A small network was shown many inputs. Here are its activations along a few directions, one row for each input.
Each table varies a few parts of the input and shows all the possible inputs, shuffled.
A made-up example of a description, with smaller parts first: one of 5 places around a ring, together with either a single point or (one of 2 separate values, together with one of 4 places along a line) or one of 11 places around a ring.
Shared parts are said once, and a part with two or three values counts as separate values.

Other details of the inputs shift rows strongly along two fixed directions, in all tables alike. That doesn't count.
To show where, the next rows are all for the same input, with only those details redrawn:
[-13  -6 -16  32 -31  -1  14  13 -16  19  19]
[-63  -8 -26  70 -60  32 -14  52 -54  48 -17]
[ 15  -6  -9  18 -22 -23  37 -13   3  14  45]
[ 45   7   0 -38  26 -51  26 -16  48 -35  22]
[ 58  -5   1 -16   2 -51  61 -46  40 -11  73]
[-19 -19 -19  69 -67   8  36  -1 -39  56  50]
[-28  15 -15 -21  17  -6 -43  61  11 -28 -70]

Rows:
R1: [ 71  -9  11 -40  29 -20  72 -62  24   7  61]
R2: [-29 -23 -14  71 -62   9  40 -19 -33  62  42]
R3: [-18 -23  28  60 -35  43  21 -15 -43  30  59]
R4: [-21   6  22   0  13  32 -50  43  -6 -35 -23]
R5: [-12   7  -5 -18  15 -15  -6  40  17 -17 -38]
R6: [ 53   5   4 -60  51  -8   9  -8  27 -23  -8]
R7: [  3 -13 -17  30 -29  37   9 -17 -40  49  12]
R8: [ 15 -15  35  25 -15  18  21 -11  -9   9  58]
R9: [ 48  -7   1 -26  13  -5  41 -49   9  12  36]
R10: [-52  24 -10 -23  21 -16 -76   2   9 -19 -92]
R11: [-32   5  29 -13  28  32 -50  28   3 -38 -43]
R12: [ 76   0  -2 -55  38 -16  29 -37  28 -21  37]
R13: [-21  18  33 -27  40   9 -66 -31   4 -39 -36]
R14: [-26  11  -6 -23  26  -8 -14  41  17 -23 -62]
R15: [-28  10 -19  -3   3  -1 -33  54   3 -18 -50]
R16: [-50  -6 -23  63 -58  20  -1  21 -39  49 -13]
R17: [ -8  21  -2 -40  26   8 -51 -29  -9   3 -60]
R18: [-11   5  20   3   5  26 -38  16  -4 -16 -25]
- Changing only one part turns R15 into R12. The same change can be made to R5. Which row results? => R6
- What do these inputs look like to the network? => one of 3 separate values, together with either a single point or one of 5 places around a ring
- Which other rows agree with R13 in the choice among 3 separate values? List them by row number. => R3, R4, R8, R11, R18

Rows:
R19: [-61  12 -31  16 -11   7 -31  39 -10   4 -82]
R20: [-28 -27  15  59 -42  41  21 -22 -42  45  50]
R21: [-24 -10 -36  43 -39  22  23  50 -39  55  -8]
R22: [-29 -24  -1  65 -53  10  34   2 -22  44  40]
R23: [-19  11  -5 -16  13  30 -72  15 -22  -7 -59]
R24: [-29  11 -11 -18  11 -32 -10  -7  24 -15 -40]
R25: [-30   4 -17   2   5  49 -26  60 -46  16 -52]
R26: [  6   5  22  -7  12  -4 -14 -44  -8   8  12]
R27: [ -6   6  21 -28  34   5 -31 -24  13 -12 -39]
R28: [ 11   3  -7 -32  26  12   9  57   5 -18 -30]
R29: [ 19   2 -11   5 -17 -15  13  12  18  -5  15]
R30: [ 20 -14  29   3   7 -12  34 -13  27 -19  42]
R31: [ 36  10  -2 -32  24 -42  -8  12  44 -43   3]
R32: [ 23  11 -12 -47  33  13  -9   0 -11   9 -46]
R33: [ -9  16 -27 -23   6 -36 -30   2  15 -20 -34]
R34: [ -6   6   8  -8  11  22 -22 -25 -13   2 -33]
R35: [  3  -8   0  25 -29  34   4 -11 -27  21  40]
R36: [ 37   6  15 -39  31 -22  -9  14  39 -54  12]
R37: [  7  -6  -1  29 -17 -12  33   1  13   8  15]
R38: [-25   9   1 -13  15  33 -66  37 -13 -22 -46]
R39: [  4  -9   2  35 -38  24  19  13 -17  15  43]
R40: [ 38  -4   6  -1 -12   9  11 -60  -8  26  31]
R41: [-19 -25   8  70 -51  37  37   7 -35  37  47]
R42: [ 27   0  34 -28  33 -19   7 -42  21 -26  48]
R43: [ 27 -10  19  -4  16   6  25 -36  12 -11  35]
R44: [ 22  -6 -37  -7 -11 -32  59 -24   0  39  19]
R45: [ 32  -2  35 -18  27 -31  23 -14  32 -37  51]
R46: [ 11   6  -2 -12   5 -59  25 -52  23  -9  39]
R47: [-53  16 -36   7 -21   7 -47  48 -14   6 -78]
R48: [ 17  11  18 -28  33 -46  -1   5  42 -41   6]
- What do these inputs look like to the network? => one of 5 places along a line, together with either a single point or one of 5 places around a ring
- Changing only the place on the line of 5 turns R20 into R22. The same change can be made to R42. Which row results? => R48
- Which other rows does R41 become when the place on the line of 5 takes its other values? List them by row number. => R19, R34, R37, R43
- Which other rows does R36 become when the place on the ring of 5 takes its other values? List them by row number. => R30, R39, R41, R45
